W =
[[120 144 144 137 110 130]
 [120 145 138 139 113 129]
 [122 149 150 121 119 120]
 [138 128 131 129 107 142]
 [122 139 145 133 108 133]
 [126 151 149 125 119 120]
 [123 147 140 135 112 125]
 [127 136 140 132 106 136]
 [114 127 149 113 118 129]
 [117 138 147 118 118 121]
 [115 110 144 112 127 136]
 [118 139 151 116 116 122]]
Indices start at 0.
The entry at row 1, column 0?
A: 120
The entry in row 0 and column 1: 144
The bottom-left entry is 118
The entry directly below the smallest entry -> 118
The entry in row 0 and column 2?
A: 144
The entry in the top-left corner -> 120
The bottom-right entry?
A: 122
The bottom entry of the column that holds the smallest entry?
A: 116
The entry in row 2 and column 0 -> 122
The top-right entry?
A: 130
The entry at row 1, column 1: 145
The smallest entry?
A: 106
The entry at row 1, column 2: 138
The entry directly above the smallest entry?
A: 112

144	141	111	131	111	137	120	134	127	122	142	129	151	122	129
133	133	112	128	106	118	121	133	121	126	134	137	131	126	129
150	138	109	132	108	126	116	134	132	125	140	146	143	120	132
Indices start at 0.
Which number is the entry in row 0 and column 2?
Answer: 111
Which number is the entry just right of the centre entry?
Answer: 121
The entry at row 0, column 1: 141
The top-left entry -> 144
The entry directly below the largest entry -> 131
Which number is the entry just left of the smallest entry?
Answer: 128
Which number is the entry in row 1 and column 1?
Answer: 133
The top-right entry -> 129
The entry in the bottom-right corner: 132
Which number is the entry directly below the smallest entry?
Answer: 108
The entry in row 2 and column 2 is 109
The top entry of the column that holds the largest entry -> 151
Which number is the minimum?
Answer: 106

[[155, 127, 116, 125, 149, 103, 102], [120, 135, 122, 125, 131, 155, 103], [110, 117, 137, 155, 149, 139, 149], [156, 129, 128, 101, 150, 122, 132], [124, 124, 102, 111, 119, 145, 122], [143, 145, 123, 155, 117, 136, 111], [146, 128, 135, 146, 118, 132, 103], [132, 106, 121, 130, 121, 146, 120], [121, 133, 116, 134, 117, 150, 139], [156, 112, 131, 143, 125, 104, 114], [143, 134, 106, 133, 128, 114, 131], [151, 105, 110, 106, 128, 129, 118], [130, 153, 113, 130, 117, 131, 105], [133, 104, 116, 122, 137, 120, 113], [112, 120, 155, 120, 103, 112, 138]]
Find the entry just left of the centre entry.
121
The entry just right of the smallest entry -> 150
The entry at the centre is 130

m =
[[117 124 124 128 121 117 117]
 [137 132 128 121 144 117 147]
 [127 122 116 133 138 108 135]
 [122 135 140 108 129 129 121]
 [122 136 143 115 126 122 125]
 [132 120 111 147 138 116 135]
 [139 133 131 119 135 130 144]
 [136 124 114 132 146 113 146]
 [128 135 142 131 112 140 128]
 [135 128 122 112 149 130 134]]
The entry directly above the largest entry: 112
The fifth entry, reading row by row: 121
What is the fourth entry in reading order? 128
The largest entry is 149
What is the 1st entry on the diagonal from the top-right corner? 117
The first entry, reading row by row is 117
The second entry from the end, reading row by row -> 130
The last entry in the row that holds the largest entry -> 134
The fifth-last entry, reading row by row: 122
What is the second entry in reading order? 124
What is the entry just left of 120? 132
What is the bottom-left entry? 135
What is the largest entry in the first column? 139
What is the largest entry in the last column? 147
What is the entry just left of 115? 143
What is the 4th-last entry, reading row by row? 112
What is the second entry on the diagonal from the top-right corner? 117

Questions about the table below. Rows and columns are numbered from 0.
1) Give the entry at row 0, column 2.
2) Give the entry at row 0, column 0.
3) Give the smallest entry.
4) Give the entry in the top-right corner.
5) Give the bottom entry of the column that holds the smallest entry.
6) Give the largest entry.
7) Give the entry in row 1 and column 0.
8) Give the entry at row 0, column 1.
[[142 123 112 129 143 113 148 123 150 147 125 121 130 149 110 130]
 [137 120 134 118 128 133 135 139 133 134 138 138 117 131 135 118]]
1) 112
2) 142
3) 110
4) 130
5) 135
6) 150
7) 137
8) 123

x = 114	124	117	105	123	104	125	121	106	125	135	109	131	112
Read off the entry just left of 105.
117
Read off the entry just left of 112.
131
Read off the entry just right of 106.
125
Read off the entry just right of the largest entry.
109

Read these off the row that follows.
1) The 3rd entry from the right?
2) The second entry from the right?
3) The first entry?
[105 156 143 150]
1) 156
2) 143
3) 105

[[126 111 101 109]
 [115 106 151 115]
 [131 120 109 113]
 [122 104 103 106]
 [114 104 123 112]
 [125 103 102 105]
 [137 126 116 118]
 [110 103 138 111]
 [117 105 103 108]
 [114 107 153 117]
 [136 137 150 152]
 [113 104 101 106]
 [147 147 142 148]
 [130 108 103 104]
 [151 146 150 150]]
Counting starts at 0.
Which number is the entry in row 0 and column 0?
A: 126
The entry at row 0, column 2 is 101
The largest entry -> 153
The bottom entry of the column that holds the largest entry is 150
Which number is the entry just right of the largest entry?
A: 117
Which number is the entry directly below the largest entry?
A: 150
The entry in the bottom-right corner -> 150
The top-right entry: 109
Which number is the entry in row 0 and column 1?
A: 111
The entry at row 1, column 1: 106
Which number is the bottom-left entry?
A: 151
Which number is the entry at row 1, column 0?
A: 115
Which number is the entry at row 2, column 2?
A: 109
The entry directly above 153 -> 103
The entry just left of the largest entry is 107
Which number is the entry directly below 131?
A: 122
Which number is the entry directly above 110?
A: 137
